These are the activations of a small neural network, seen along a few directions. Each row is one input.
In each table, some parts of the input vary, and every possible input appears once, in random order.
A made-up example of a description, with smaller parts first: one of 6 places along a line, together with either a single point or one of 9 places around a ring or (one of 2 separate values, together with one of 8 places around a ring).
Shared parts are said once, and a part with two or three values counts as separate values.

Other details of the inputs shift rows strongly along three fixed directions, in all tables alike. That doesn't count.

Rows:
r1: [ -6  13  -5 -12 -10  -1  25 -35  -7 -12 -25 -11   4 -34]
r2: [ -6  13 -22   4 -31  14  21 -13  -5 -29  -8 -20 -11 -25]
r3: [-17  18  16  26  26  36 -15  26  47  10  21 -31  -9   1]
r4: [ 18 -17  15  -7  23 -19 -18   1  -6  23   8  30  15  26]
r5: [ -5  11  -8  20 -13  39  21  34   6 -22  24 -22 -16  -1]
r6: [ -1  -9  -8   1 -10 -10  -9   5 -14  10   0  29  -2  13]
r7: [-18  10  19   4  21 -11 -14  22  59  -3   8 -14  13  -7]
r8: [ 15 -11   4 -17   3 -18   6 -35 -32  15 -21  24  14  -1]
r9: [  7   4  -7   1   0  12   6   1  -4 -17   6 -30 -12  -5]
r10: [ 24  -8  -5  11 -12  19   6  20  -9   5  15  24   0  33]
r11: [ -5  -9  20  -4  23 -22 -34  24  32  24   4   9   7  26]
r12: [-29  12  21 -14  23 -23  -3 -13  35   2 -17 -20  12 -33]
r13: [ 23  -7  -9  13 -15  16   6  19  -3   1  16  29   2  31]
r14: [ 14 -10  -8  14  -2  19   4  25 -27  -2  30  19  -6  23]
r15: [ -7   9   2  17   9  24 -17   1  13  16   4 -14 -13   3]
r16: [  0 -10   1 -13   2 -16   6 -27 -41  14 -15  26   8  -8]
r17: [-14   6  26  -1  35  -5 -12  22  44   2   9 -30   8  -3]
r18: [ -1  14 -18  21 -25  34  24  21  11 -32  19 -13  -9  -6]
r19: [ 12  -6  -8  14 -14  23   8  25 -15   1  21  22  -5  27]
r20: [ -5   5  -6 -14  -1  -4  12 -32 -23 -13 -16 -29  -8 -30]
r21: [ 10  -8  -9   1 -14 -13 -12   1  -3   6  -2  32   5  18]
r22: [-11   7  -4 -15 -10  -5  13 -31 -15  -6 -27 -20  -6 -29]
r23: [ 15  -6  -5   3 -11  -5   0  -2  -1   5   1  35  13  14]
r24: [  6  -5 -14  18 -21  13   4  24 -10  -4  21  36   0  19]
r25: [-25   4  21 -17  29 -27 -15 -12  24   6 -17 -34   4 -25]
r26: [ -6   7 -14   0 -14  15  19 -10 -23 -20  -6 -30 -16 -23]
r27: [ 12  -5 -15  -4 -20  -5   4 -15 -22   2 -12  22  -2   8]
r28: [-11  10  -6   7  -9  15  17   8   4 -15   5  -9  -5 -15]
r29: [ -4   8 -15  15 -20  32  14  25  -2 -21  14 -26 -22  -1]
r30: [ -2   6  -5 -15  -4  -5  13 -34 -17 -10 -25 -27  -5 -27]
r31: [ 24  -9  -6  14   0  21   1  29 -14  -3  32  15  -4  34]
r32: [ -5  -8  16 -15  15 -45 -30 -15  27  22 -19  21  20   2]
r33: [ -4 -13   3 -19   2 -39 -17 -27 -16  25 -23  37  12   3]
r34: [-13  14  13   1  12  11   7  13  33 -10   2 -34   0 -14]
r35: [  3 -13  -5 -16   1 -23  -5 -29 -45  12 -13  19   0  -5]
r36: [ -4  -8  18  -7  29 -18 -15   4   4  14   8   8  11   5]
r37: [ 16 -12  -3 -16  -4 -19  -1 -34 -33  13 -23  16   5   3]
r38: [-12   6  18   0  20 -13 -21  20  58   2   2 -26   4   1]
r39: [ 14   7 -14  -1 -13  18  21 -18 -17 -25  -4 -38 -14 -17]
r40: [  0 -11  23  -5  25 -25 -35  20  35  27   2  10  10  28]
r41: [-17   9 -11  -8 -18 -11  10 -29  -8 -14 -24  -9  -2 -37]
r42: [ 15 -10  -7  12  -6  19   5  23 -21   1  23  20  -3  28]
Description of these inputs: one of 2 separate values, together with either a single point or (one of 4 places along a line, together with one of 5 places along a line).
Changing only the choice among 2 separate values turns r17 into r30. The same change can be made to r24. Which row results?
Answer: r41
Changing only the choice among 2 separate values turns r38 into r13. The same change can be made to r15. Which row results?
Answer: r3
Which other rows does r19 become when the place on the line of 5 takes its other values? List them by row number.
Answer: r12, r18, r36, r42
Which other rows does r18 become when the choice among 2 separate values takes its other values? List them by row number.
Answer: r2

Rows:
r43: [-17  26  -1   3   2  23  19   8  36 -32   3 -56  -8 -25]
r44: [ -5   9 -13  32 -16  46  15  53  15 -20  39 -10 -17  16]
r45: [ 14  -6 -16   1 -17  -1   3 -16 -24   6  -2  37   2  12]
r46: [  2 -11   3   6  -4 -16 -31  32  24  18  10  30   1  36]
r47: [-15  10  -2  20  -1  22   5  31  23 -14  24 -15  -7  -6]
r48: [-19   0  17 -19  21 -25   2 -17  -4   9 -16   0  12 -24]
r49: [ 13   5 -27   0 -35  11  20 -34 -37  -7 -14  26  -6 -10]
r50: [ 17   0 -14  -2 -14  11  18  -5 -23  -9   2  10  -5   9]
r51: [ 13 -16   8  -9  17 -29 -21  -2  -6  22   4  40  15  24]
r52: [ -4  -4  17   4  14  -9 -16  14  28  21   2  18  12  15]
r53: [-14  16 -13  14 -19  25  20   1  -1 -20   4 -13 -11 -27]
r54: [-11  -2  20  -5  32 -25 -29  12  38  14   7   6  17  11]
r55: [ -5  14   5 -11  11   1  17 -16  13 -24  -4 -45  -2 -34]
r56: [ 16  -9 -21  -3 -26  -7   4 -14 -30  -8  -9  18   1   9]
r57: [ -7  10  -1  -2  -2   4   9  14  27 -28  -1 -50 -10 -15]
r58: [ 16 -19   0 -21  -1 -36  -9 -22 -27   8 -15  21  10   5]
r59: [ 14 -12   6 -13   2 -17   3 -23 -26  19 -17  33  15   6]
r60: [ 12   4 -24  -1 -35  12  20 -27 -35  -2 -14  31  -6  -1]
r61: [ 17  -8 -19   7 -19  17  -5   8 -26   2   5  -3 -21  25]
r62: [  7 -20   6  -8  15 -31 -41  -5 -11  33  -7  22   2  26]
r63: [ 24  -8 -22  11 -24  12   7  20 -16 -19  15   3 -10  22]
r64: [-17   7  22 -15  30 -17 -12 -42   7  18 -31 -30   5 -35]
r65: [  6  -4 -16  -3 -23 -11   2 -16 -13  -7 -14   9  -2  -4]
r66: [  3  -8  12 -11  15 -11 -14 -27 -19  33 -20  13   4   4]
r67: [  9  -7  -6  -4 -10   8  21  -3 -41  -5   6  15  -2   1]
r68: [  4  -2 -16   9 -17  16  16   0 -33 -10   9  19   0   2]
r69: [ 16   1 -18  10 -14  33   7   2 -28   0  11  -3 -21  20]
r70: [  7  -9  -9   3 -16  -7  -9  14   2   3   2  18  -3  23]
r71: [ -3  -8  -2  -2  -2  -5   2   0 -24  11   1  33   9  11]
r72: [ 13  -2   8   9   6  19   7  30  13  -7  21 -12  -1  16]
r73: [  4 -16   8 -19  10 -29   0 -26 -41  17 -10  36  15  -6]
r74: [-25   7  24 -16  29 -32 -20  -9  44  17 -15  -6  14 -14]
r75: [-29   5  22   7  23  -9 -24  34  47  16  13   4   6   2]
r76: [-17  23   2   6  -3  18  21 -14  29 -24 -11 -49  -3 -44]
r77: [ 18 -10  -4   8  -7   9  -3  43   9 -13  26  -9 -10  32]
r78: [ 13   8 -15  31  -5  52   0  40   8 -16  39 -29 -28  26]
r79: [-18  13  -2  -5   1  17  17 -27 -24  -5 -16 -35 -16 -35]
r80: [  4 -12   4   7  10  -4  -8  23 -10   9  21  28   6  20]
r81: [ -3   4 -12 -13 -18  -9  13 -24 -11 -16 -24 -17  -1 -18]
r82: [ -4   8   6 -29   7 -18  20 -45 -14  -9 -28 -22   4 -36]
r83: [ 10   7 -13  25 -26  39  13  26   7  -9  17   6 -11  16]
r84: [ -5   1  -4  -1 -11 -16 -12  -5  13  -1 -11   2  -1  -7]
r85: [-14  22  -3  -2 -14  10  24 -39   7 -17 -28 -30  -1 -52]
r86: [-13   4  31   1  39 -14 -19  21  55   5   8 -27  14  -7]
r87: [ -8  -9  14  15  28   6 -32  35  10  23  28   6  -5  26]
r88: [ -1  -4  16   5  17  -4 -15  22  26  14   9  11  14  21]
r89: [  1   5  11 -11  10  -4  15 -22   1 -10 -12 -27   7 -29]
r90: [-17   1  30  -6  36 -26 -23   1  43  16  -6  -7  23  -7]
Changing only one part turns r68 into r71. The same change can be made to r78. Which row results?
Answer: r69
Describe the family of inputs behind these rows.
Answer: one of 2 separate values, together with one of 4 places along a line, together with either a single point or one of 5 places along a line
Which other rows does r45 become when the place on the line of 5 takes its other values? List them by row number.
Answer: r49, r51, r54, r55
Start at r85 and move only the place on the line of 5, one step at a time. The first step leads to r76. Which rows follow, in order?
Answer: r90, r86, r89
Which other rows does r57 become when the place on the line of 4 takes its other values? List them by row number.
Answer: r48, r50, r59
